These are the activations of a small neural network, seen along a few directions. Each row is one input.
Each table varies a few parts of the input and shows all the possible inputs, shuffled.
A made-up example of a description, with smaller parts first: one of 3 separate values, together with either a single point or one of 9 places along a line or (one of 4 places along a line, together with one of 8 places around a ring).
Shared parts are said once, and a part with two or three values counts as separate values.
In the rows, zero is written as 128.

Other details of the inputs vary at random and push rows far along two fixed directions, the same in every table; ignore that.

A family of inputs:
R1: [123 118 123 109 124 138 115 141 137 140 141 106 108]
R2: [ 85  70  58 246  77 118 103  61  63 170 124 108 159]
R3: [122 120 123 106 117 140 119 132 123 136 144 113 109]
R4: [133 134 127 141 142 124 135 128 141 116 115 139 139]
R5: [117 111 123 112 128 137 122 128 146 139 128 106 109]
R6: [134 133 139 139 134 120 127 139 130 124 133 137 143]
R7: [132 130 141 132 124 130 131 129 119 126 139 138 138]
R8: [134 136 140 130 128 124 131 132 117 120 136 142 141]
R9: [130 124 145 139 137 126 136 125 143 127 124 136 141]
R10: [139 140 126 139 136 128 130 138 122 115 132 144 140]
R11: [121 120 114 110 129 130 123 127 133 126 116 107 107]
R12: [132 127 145 141 136 124 133 132 141 130 129 138 138]
R13: [123 127 112 107 120 134 119 139 115 126 132 113 108]
R14: [132 126 146 135 134 126 138 118 137 125 123 136 139]
R15: [132 130 144 131 128 125 140 116 132 130 122 141 139]
R16: [136 129 144 137 131 130 131 136 124 126 140 141 141]
R17: [122 131 113 104 121 130 124 128 120 132 122 110 107]
R18: [133 137 144 131 126 126 138 118 125 130 129 140 140]
R19: [138 141 126 143 136 125 128 139 131 118 128 140 140]
R20: [136 147 127 133 130 124 137 120 122 120 121 144 139]
R21: [133 138 145 131 124 127 136 123 122 129 135 142 140]
R22: [138 143 127 135 130 128 132 132 117 114 131 146 139]
R23: [120 125 123 104 115 138 121 126 124 140 140 113 108]
R24: [121 124 123 103 117 137 124 121 128 142 134 110 108]
R25: [129 127 140 137 139 120 134 128 140 122 120 136 141]
R26: [121 124 112 106 123 129 125 125 127 131 115 112 107]
R27: [135 136 129 137 139 125 136 120 135 114 114 139 137]
R28: [125 123 112 111 126 134 117 145 119 127 133 111 108]
R29: [131 130 140 140 138 118 130 134 138 126 126 138 139]
R30: [119 118 113 114 132 130 122 135 138 128 117 107 109]
R31: [131 132 139 130 131 118 138 118 130 125 119 141 140]
R32: [120 113 125 109 125 137 123 120 140 136 127 107 108]
R33: [120 114 124 114 127 135 118 134 143 141 134 109 107]
R34: [135 130 144 140 132 126 130 137 133 129 136 137 142]
R35: [131 129 141 135 137 120 135 119 135 120 119 137 141]
R36: [120 117 123 104 119 136 125 119 135 141 127 111 107]
R37: [121 121 113 116 131 129 118 141 135 131 122 109 106]
R38: [136 137 127 144 140 123 131 134 138 119 121 141 137]
R39: [123 124 112 114 127 131 115 147 128 130 129 108 109]
R40: [136 140 127 133 133 123 138 119 130 119 114 145 138]
R41: [131 141 140 130 126 121 134 126 119 124 132 142 141]
R42: [135 132 139 135 133 124 129 138 121 121 137 141 142]
R43: [135 144 133 132 126 123 138 126 119 120 130 143 137]
R44: [124 116 123 110 122 141 117 138 127 137 145 111 109]
R45: [136 149 127 132 129 126 135 126 119 118 127 146 138]
Description of these inputs: one of 5 places along a line, together with one of 9 places around a ring.
The inputs of R25 and R9 match in every part but the place on the line of 5. If R41 is changed in the same way as R25 into R9, which row does it become?
Answer: R21
Which other rows does R37 become when the place on the line of 5 takes its other values? List them by row number.
Answer: R12, R29, R33, R38
Which other rows does R19 become when the place on the ring of 9 takes its other values? List them by row number.
Answer: R4, R10, R20, R22, R27, R38, R40, R45
Start at R13 and move only the place on the ring of 9, one step at a time. The first step leads to R28. Which rows follow, in order?
Answer: R39, R37, R30, R11, R26, R17, R43

A family of inputs:
R46: [141 142 147 162 113 130 143 104  92 124 157 173 179]
R47: [112 118  86 110 130 150 102 130 145 140 114  84  83]
R48: [131 162 123  49 126 135 133 155 122 109 125 108  83]
R49: [ 93  84  61 193  70 135  96  82  52 163 142  98 126]
R50: [128 144  99 227 107 113 126  80  90 123 118 173 190]
R51: [103 121 112  81 135 136 113 132 155 149  94  90  90]
R52: [126 108 106 230 131 102 128 109  94 112 116 154 185]
R53: [ 97  89 130  85 115 143 104 117 131 160 139  80  92]
R54: [127 145 158  38 147 122 139 151 179 119 113 106  91]
R55: [124 100 108  73 118 162 107 146 139 150 134  73  70]
R56: [157 141 200 158 142 109 169 106 153 122 130 178 188]
R57: [156 138 177 161 164  98 169 106 152  98  98 177 181]
R58: [127 127 123 139 133 131 142 128 149 119 131 126 123]
R59: [129 133 152  56 138 148 110 178 126 133 152 103  91]
R60: [130 148 135  68 139 126 114 178 140 114 128 101  87]
R61: [116 131  94 139 136 125 109 146 118 139 118 109 125]
R62: [146 151 160  43 142 136 115 186 147 118 142 112  97]
R63: [108 107  66 149 108 129 105 106  77 123 107 109 116]
R64: [ 90  91  51 200  69 131 103  87  58 168 132 109 121]
R65: [164 160 201 142 153  98 177 117 170 121 127 193 179]
R66: [ 87  72  52 209  81 123  92 114  78 177 135  99 128]
R67: [171 158 176 156 172 115 169 126 169  71 119 195 179]
R68: [143 151 151  51 148 143 135 164 176 122 138 121  75]
R69: [167 153 205 154 153 132 171 125 161 100 162 202 192]
The inputs of R61 and R66 match in every part but one. If R50 is changed in the same way as R61 into R66, which row does it become?
Answer: R64
What do these inputs look like to the network?
Answer: one of 4 places along a line, together with one of 6 places along a line
Start at R69 and move only the place on the line of 6, one step at a time. The first step leads to R55. Which rows follow, in order?
Answer: R68, R58, R47, R67
Which other rows does R57 become when the place on the line of 6 takes its other values? List them by row number.
Answer: R51, R53, R54, R56, R65

A family of inputs:
R70: [114 143 119  98 106 140 108 125  87 141 150 113 124]
R71: [116 106 108 127 137 114 115 164 124 128 115  98 117]
R72: [ 99 137  68  93 113 136  90 132  85 133 113  86  97]
R73: [172 187 158 107 168 127 160 180 160  77 138 172 128]
R74: [104 119 107 107 125 124 125 107 125 114  97 106 114]
R75: [178 174 192  72 140 137 165 131 136  98 141 176 141]
R76: [128 117 114 170 128 122 148  85 123 111 100 161 156]
R77: [119 114  67  93 108 144 106 116  97 126 100  89  83]
R78: [107 100 147 151 118 137 116 107 144 159 125 109 141]
R79: [111  93  94 107 109 160  92 153 100 145 157  91  82]
R80: [135 138 164  79 134 123 126 182 122 125 156 127 107]
R81: [128 132 109 132 104 146 117 112  85 144 151 140 138]
R82: [122 129 127 204  93 103 133  93  61 152 150 165 190]
R83: [168 156 196 101 163 129 160 150 202 109 162 161 136]
R84: [103 103 137  98 104 117 133 109 118 146 128 111 111]
R85: [136 153 123  75 141 131 155 126 164 101 108 131  96]
R86: [120 123 135 180 144 111 141  84 135 125  93 137 160]
R87: [119 122 100 122 134 139 123 128 172 141 100  99 100]
R88: [154 164 180  90 128 128 151 121 117 107 141 149 145]
R89: [161 170 191  80 142 132 184 121 174 101 145 173 132]
R90: [157 156 142 119 161 132 137 171 135  87 128 164 133]
R91: [114 101 126 229 125  95 134  96 130 150  90 146 184]
R92: [ 93  98 128  78 120 145 107 108 139 161 121  69  80]
R93: [133  88 129 227 117 136 131 109 107 139 156 155 183]
R94: [ 89  75  93  67 110 163  96 108 136 175 120  56  51]
R95: [106  79 127 194 117 123 106  99 128 151 150 112 157]
R96: [125 129 104 137 111 102 131 112  88 124 100 122 131]
R97: [117  98 136 107 123 155 114 123 159 160 124 106 108]
R98: [129 146 141 133 114 132 110 138  97 130 157 139 144]
R99: [123  89 142 225 112 107 134 118  99 148 152 145 187]
R100: [155 183 158  48 152 123 146 147 135  83 105 135 115]
R101: [123  99 159 140 132 107 124 133 150 145 146 124 142]
R102: [172 193 158  90 162 128 138 173 140  83 124 185 141]
R103: [147 157 146  72 128 150 115 164 122 123 155 144 110]
R104: [108 119  42  70  98 148 102 123 107 136 108  55  45]
R105: [102  98 108 200 125 122 113  96 134 146  91 113 157]
R106: [118 143  96 151 121 124  99 138  92 119 122 126 137]
R107: [129 150 116 138 127 104 116 154  98 121 119 144 139]
R108: [170 200 154  77 160 129 150 155 134  86 118 186 146]
R109: [161 167 179 101 181 120 149 178 163  79 123 153 151]
R110: [127 149 102  97 102 149 122 126 107 145 158 116 104]
R111: [140 124 106 200 137 124 142 132 136 113 131 142 156]
R112: [134  98 102 234 135 125 130 116 111 119 122 154 181]
R113: [117  99 134 154 123 138 115 136 116 138 154 107 141]
R114: [115 121 104 126 132 113 112 168 104 122 122 110 108]
R115: [ 99  92 123 174  97 127 130  71 100 144 133 124 152]
R116: [148 143 157 117 163 132 143 137 181 115  93 153 140]
R117: [130 136 144 173 104 108 123 131  84 142 155 160 166]
R118: [ 90  88  85  74 104 159 107 106 147 178 129  50  42]
R119: [112 106  87 115 102 157 104 152 112 146 166  84  74]
R120: [ 89  97  85  93 110 113 115 116 114 138  91  83  86]
R121: [119  92 119 233 134  85 126 105 129 134 114 145 183]
R122: [134 126 149 162 100 105 148  95  83 137 137 150 163]
R123: [179 187 184  80 135 133 177 129 146 100 151 169 134]
R124: [140 144 204  56 151 121 144 161 184 141 122 131 118]
R125: [140 157 176  56 169 104 154 146 175 113  87 133 108]
R126: [131 128 116 189 136 119 155  81 150 129 103 145 146]
R127: [123 100 101 118 150 133 104 140 160 124 113 104 106]
R128: [134  94 146 183 133 129 126 108 147 138 151 149 164]
R129: [ 91  85  87  81 100 166  96 128 159 183 130  48  52]
R130: [134 101 122 234 111 132 143 107 118 141 165 148 175]
R131: [112 107 111 118 150 122 101 140 156 122 114  90 112]
R132: [102 117  64  75  86 163  80 152 103 162 160  65  50]
R133: [146 163 151 120 160 121 133 170 129  85 129 150 140]
R134: [172 214 148  84 153 125 162 153 146  85 127 180 138]
R135: [113 103  76 104 137 135 102 143 168 134 121  73  74]
R136: [149 155 163  59 174 134 150 138 183 105  91 141 103]
R137: [135 144  83 232 110 119 128 109  93 122 134 166 170]
R138: [128 122 147 185 121 128 125 131  96 123 162 147 165]
R139: [106 102 148  99 120 120 127 111 138 163 119 101 102]
R140: [145 137 174  93 134 138 160 111 148 113 135 164 136]
R141: [121 139  99 210 109  94 132 100  67 131 116 164 187]
The inputs of R74 and R133 match in every part but one. If R84 is changed in the same way as R74 into R133, which row does it become?
Answer: R80
What do these inputs look like to the network?
Answer: one of 2 separate values, together with one of 4 places along a line, together with one of 9 places around a ring
Which other rows does R75 become when the place on the line of 4 takes its other values? List them by row number.
Answer: R88, R122, R123
Start at R79 and move only the place on the ring of 9, one step at a time. The first step leads to R103. Which rows follow, in order?
Answer: R81, R75, R140, R94, R97, R128, R93
